These are the activations of a small network on made-up records, seen along a few directions, one row for each record.
After each row come some of the record's fields: G, L, H, F, E.
A field that a record lacks is written none.
The largest differences between rows may come from other fields.
Random noise pushes rows far along 3 fixed directions. That doesn't count. These rows show it; they differ only by the noise:
[-177  238 -162 -108 -214  128  -64 -333 -212   -7   91 -144  208   -5
 -154  180  189    4  119  246]
[  91 -172   73 -141  287  -85  179  -42 -116 -199  137 -552 -304  256
 -352 -157 -210  -55 -482   12]
[ -29   67  345   97 -329  -94   -4 -170 -204 -163  -99   90  -82   24
   19  114  -95 -253  286  194]
[  21  225  185 -243  -21  266  234 -126  -39   83  159   33  -55 -163
 -161 -392 -177   85 -116  128]
[  65  -75  329   14  -51 -120  110  -69 -151 -201  -19 -155 -253  126
 -123  -59 -221 -201  -56   93]

[-220 -215  -15  -54  280   60  137   37  185   57   13  286  145 -301
   79 -324 -288  192  -91 -237]
G=g2 L=l1 H=h2 F=f2 E=none
[ 205  -43  306  175 -239  180   27  345   42  -24 -149  171  -30  -83
  386   28 -178 -299  174   20]
G=g2 L=l2 H=h3 F=none E=e1
[ -34 -306 -193  115  265  -71   26 -118   45 -256  -26 -287 -111  278
 -308  138  -37   16 -307  -38]
G=g1 L=none H=h2 F=f2 E=e1
[ 221  275  526   45 -229 -163   71 -107 -364 -180   42  165 -290    1
 -111  -68  130  -71   68  187]
G=g2 L=l1 H=h1 F=f2 E=e1
[ -36  259  619  226 -419  116   94 -134  -11   -6 -157  583   23 -198
  182 -137 -104 -170  359  246]
G=g2 L=l1 H=h1 F=f1 E=e1
[ -49  149 -484 -271  262  286   68   38  155  272  265 -216  240 -125
 -144 -163  161  258 -264  -45]
G=none L=none H=none F=none E=none
[ 177   91   32 -165  147  110  125  257   11  117  207 -163  -89   93
  -60 -246   -7   30 -163  -19]
G=g2 L=l1 H=h3 F=none E=e2
[ 384  646  358 -328  -74  575  282   46  -28  254  330   75 -226 -401
 -235 -531  127  231 -243  127]
G=g1 L=none H=h3 F=f1 E=e1
[-166 -328 -197  131  102 -290 -111 -116   19  -77  -85 -129  134  177
  119  337   88  -93   20   26]
G=g2 L=l1 H=h1 F=f2 E=none
[-190 -102  336  382 -356 -309 -304 -202 -168 -279 -338  265  -87  113
  131  163   -3 -218  589   33]
G=g1 L=none H=h2 F=none E=e2
[  10 -342   85  -17  315 -142   30   33  157  -79  -90 -195 -112    8
  -90  -77 -185    6 -200 -107]
G=g1 L=none H=h1 F=f2 E=none
[ 211  371  300  -15 -369  139   12 -113 -266  -48  198   86 -149 -123
 -282  -95  333 -105   -8  235]
G=g1 L=none H=h2 F=f1 E=e1
[  96 -182  428  490 -350 -458  -89  328 -191 -239 -253  108 -270  211
  184  438 -192 -501  430   14]
G=g2 L=l1 H=h2 F=f2 E=e2
[ 226 -271  344  314  -93 -346   13  228   16 -116 -233  -13 -303  166
  119  230  -81 -392  138  -35]
G=g1 L=none H=h3 F=f2 E=none
[   5 -270  201  -14  -65 -118  111   39  154  -76 -130   79 -104  -36
   73  -11 -222  -57   47  -98]
G=g1 L=none H=h3 F=f2 E=none
[-297 -315    9  249  173 -195 -164 -367  -60 -171 -275  213  -21  116
   82  217 -105  159  121  -38]
G=g2 L=l1 H=h1 F=f2 E=e1
[  45   49 -308   57  -98   22 -117  139   41  167   45 -136  229   -1
  259  249  128 -156  140  117]
G=g2 L=l1 H=h1 F=none E=none
[ -11  -41   14  -32    0  -55 -118 -150 -126 -203  -83 -347  -56  177
 -245  117  -31   -3 -224  -70]
G=g1 L=none H=h3 F=none E=e1
[-132  213   -2    1 -197   88   98 -251   59   97  -56  320   -6 -202
   76  -70   41   49  150   -5]
G=g1 L=none H=h3 F=f2 E=none
[-438 -202 -420 -114  237 -133  -93  -18  130  -55    8  -10  259   37
   73  102  -63  294  -74  -43]
G=g2 L=l1 H=h1 F=f2 E=e2
[ 140  -32   32  131  -51 -165  -80   47 -126  -56   73 -329  -85  198
  -14  360  161 -354   -1   89]
G=g2 L=l1 H=h1 F=f2 E=none
[  46 -113  218  191 -302 -129  -56   66   69 -120 -127  157  -20  -48
  141  243  -53 -179  325   40]
G=g1 L=none H=h1 F=f2 E=e2
[-152  307 -116 -230   71  406  182  128  262  465  149  536  339 -560
  149 -438 -172  299   87  -27]
G=g2 L=l1 H=h2 F=f2 E=none
[ 159 -156   97   77  -22 -151   32  224   56  -33  -33 -114 -147  112
  -12  -22  -77 -144  -53  -67]
G=g1 L=none H=h2 F=none E=none
[  32  191 -430  -76  -23   43  -24  112 -142  128  131 -355  220  101
  -47  203  272    4  -93  185]
G=g2 L=l1 H=h2 F=none E=e2
[ 210 -248 -227   70    9 -216  -66  420   12   15    4 -443 -144  316
   43  224   45 -273 -134   -1]
G=g1 L=none H=h2 F=none E=none
[-100  104 -367 -150   69  210  -45  -92   78  230  208 -112  331 -115
  112  -71  157  145  -84  -13]
G=g2 L=l1 H=h1 F=none E=none
[ -25   52   57  193 -495 -300 -255 -498 -582 -371 -187  -93  -70  376
 -301  601  730 -201  219  325]
G=g1 L=none H=h2 F=f2 E=e1
[-117   43 -362 -237  208  341  124 -105   89  221  195  -84   77  -20
  -62 -143  -37  461 -274    9]
G=g2 L=l2 H=h3 F=f2 E=e1
[ -67 -157  -76  157  -44 -267 -131  266  -83  -51 -146  -56   75  194
  155  274  -41  -67  247   22]
G=g2 L=l1 H=h2 F=none E=e2
[ 360  272  524  122   -8 -126   52 -203 -292 -142   44  -77 -361   97
 -265 -135  -66  -70  -64  -50]
G=g2 L=l1 H=h3 F=none E=e1
[-231   14 -276  -15  160   93 -197 -375   -7  -51 -133 -105  163   49
 -146   19   28  210 -103  -15]
G=g1 L=none H=h1 F=none E=e1
[ -95   67 -182 -102  276  128   92    3  -10   81  133 -195  105  -22
 -102 -288   82  241 -331 -102]
G=g2 L=l1 H=h3 F=none E=e2
[-193 -120    7  -12  157 -100 -160 -136   79 -164 -142   13   43  132
 -144  162   20   72  -70  -15]
G=g1 L=none H=h1 F=f2 E=e1
[ 146 -166  311  356  -70 -313  141  132 -125 -192  -94   -1 -312  159
  -53   97  -79 -277  -33   -3]
G=g2 L=l1 H=h2 F=f2 E=e2
[-152  195  181  188 -356   83  -68  118  245   36 -155  547  234 -337
  348   73  -95  -64  381  321]
G=g1 L=none H=h1 F=f2 E=e1
[ -48   29 -213   53 -217  119 -248  -73 -205  175  -80  -77  296   91
   66  341  147  -61  250   95]
G=g2 L=l2 H=h2 F=none E=e1
[ -34  218 -258   -5   -8  155   -3   -7  -14  262  233 -191  169  -71
  -20  124  239   68  -25  136]
G=g2 L=l1 H=h3 F=f1 E=none
[ 175    3   72  -23  107   93  137 -116 -112  -91  117  127 -244   11
  -79 -349   76  109 -134  -49]
G=g2 L=l1 H=h2 F=none E=e1
[ 128  -17  154   41 -165 -107 -101  104 -108   50  -49 -174 -134  135
  -50  224  100 -279  132   74]
G=g1 L=none H=h2 F=f1 E=none
[-193   47 -659 -187  378  279   68 -213   15  100  279 -458  197   42
 -289 -229  244  474 -304   -6]
G=g2 L=l1 H=h2 F=none E=e2
[ 181  -37  254  164  -76 -177   18  376  -40  116  -22   23 -104   64
   70  204  -96 -292  157    1]
G=g2 L=l1 H=h2 F=f2 E=none
[ 160  247   -6 -306  204  330  201  342  120  377  304 -108   -3 -167
    8 -522  -84  130 -325  -18]
G=g2 L=l1 H=h3 F=none E=none
[ 288   -6  636  111    0   64  320  193   82  127  -98  590 -346  -49
   32 -423 -457 -117  -59   -1]
G=g2 L=l1 H=h2 F=f2 E=e1
[-188  166 -286 -170  -26   95  -82   49  -22   74  130  -97  146  -88
  -41  122  227   87 -141  -27]
G=g1 L=none H=h3 F=f2 E=e2
[ 611  267  616 -166   14  267  227  221    0   63  133  189 -396 -237
  -55 -576 -144  -53 -175    4]
G=g1 L=none H=h1 F=none E=e1
[  60  -12 -362 -144  201  148   97  124  192  204  143 -360   78   21
 -136 -174   42  186 -290   34]
G=g1 L=none H=h2 F=none E=none

Which values does each new row have?
[ 116 -124   39  -11  -75  -81  -55  328   92  132  -79   -8  -43    4
  243  -77  -64 -189   38   50]
G=g1 L=none H=h2 F=none E=none
[-111   34 -158  137 -355  -65 -134  -89  -59  -54 -160   23  183  -32
  155  346  147  -51  297  -58]
G=g1 L=none H=h3 F=none E=none
[ -33  317 -316 -265 -269  420  -42   45  114  468  169  285  459 -451
  185 -185  170  207  123   63]
G=g1 L=none H=h2 F=none E=none
[ -49   68  -17   43  -67  -33 -117 -393 -105 -217  -45  174  100 -108
  -97  -54  182  267  134   28]
G=g1 L=none H=h1 F=none E=e1
[-122   32  307   -2   11   63  136 -141  203  -57 -114  498 -108 -199
   48 -325 -295  -45  254 -134]
G=g1 L=none H=h1 F=f2 E=none
[ 121  206  228  -73 -117  127   96  -30   82  164   93  256  -37 -227
  -35 -215  -30 -102   39   57]
G=g1 L=none H=h1 F=f2 E=none
[ -99  -66 -363 -221  180   95  -81  124   59  121  163 -101  222  190
  -86  -22  -20   97 -194  -37]
G=g2 L=l1 H=h2 F=none E=e1
[  79  492 -343 -304   53  263  -76 -428 -200    4  167 -129  109   23
 -315  -61  524  224 -170  206]
G=g1 L=none H=h1 F=none E=e1
[-266  276 -120 -266  104    7   78 -616 -162 -193   15   77   16  -28
 -471 -101  119  365 -213  -55]
G=g1 L=none H=h3 F=f2 E=e1
[-184 -136 -281  100   50 -188 -204 -200 -133 -217   25 -294  138  265
  -10  264  205 -118   25   61]
G=g2 L=l1 H=h1 F=none E=e2
[ 101  -80  198  -29  -33  -37   72  280   49  -36 -121   31 -113  -22
   57 -235 -118 -152  -84  -28]
G=g1 L=none H=h2 F=none E=e2
[  75 -107   20  213   68 -233  -61  190   75   82  -80 -148   -7   45
  302  126  -66 -150   -3   53]
G=g2 L=l1 H=h1 F=none E=none
[ 245   88  132   -9  116 -149   43 -156 -156 -250   94 -174 -387  277
 -338 -149  105   67 -348  -52]
G=g1 L=none H=h3 F=none E=e1
[ 237  -57 -127 -254  258  143  115  291  174  161  262 -542 -225   28
  -70 -359 -167   37 -560  -82]
G=g1 L=none H=h3 F=none E=none
[ 198  -92  290   42  -32 -143  103  438  103  104  -18   66 -220   65
  327 -159 -289 -193  -61 -129]
G=g2 L=l1 H=h3 F=none E=none
[-112  -14  208  200 -291 -100 -338    4  -34  -14 -140  541   43 -194
  214  -12 -223  -45  300   67]
G=g1 L=none H=h2 F=none E=e1
[ -24  -46  243   47   52   44  130  -15  -14  131  -78  268    8 -144
   48 -190   29    1  124  -13]
G=g2 L=l1 H=h2 F=f2 E=none
[-210  -65 -267 -223   90   65  -49  -75  -12   -4  -19 -293   88   24
 -137   66  121  234 -186  -49]
G=g1 L=none H=h3 F=f2 E=e2
[ 372 -288   34  158  143 -237   73  545   88  -19   29 -410 -335  257
  -37   19 -144 -283 -268  -85]
G=g1 L=none H=h2 F=none E=none
[  49 -192  227   19  183 -231   70  151  188 -166 -211  109 -140   97
   77 -187 -306 -192  -35 -214]
G=g1 L=none H=h1 F=none E=none
[-215   18 -436  151 -124 -293 -281 -201 -214 -146  -23 -394  118  300
 -182  710  433 -169   84   40]
G=g1 L=none H=h3 F=f2 E=none
[ 144  215   23 -113   -2  253  143  222  223  323  222  251  138 -257
  208 -307  -80   64   42   16]
G=g2 L=l1 H=h1 F=none E=none
[-510  -99 -657 -112  197    4  -96 -406   98  -95   -6 -151  301  -33
  -73  110  189  429 -127   -4]
G=g1 L=none H=h1 F=f2 E=e2
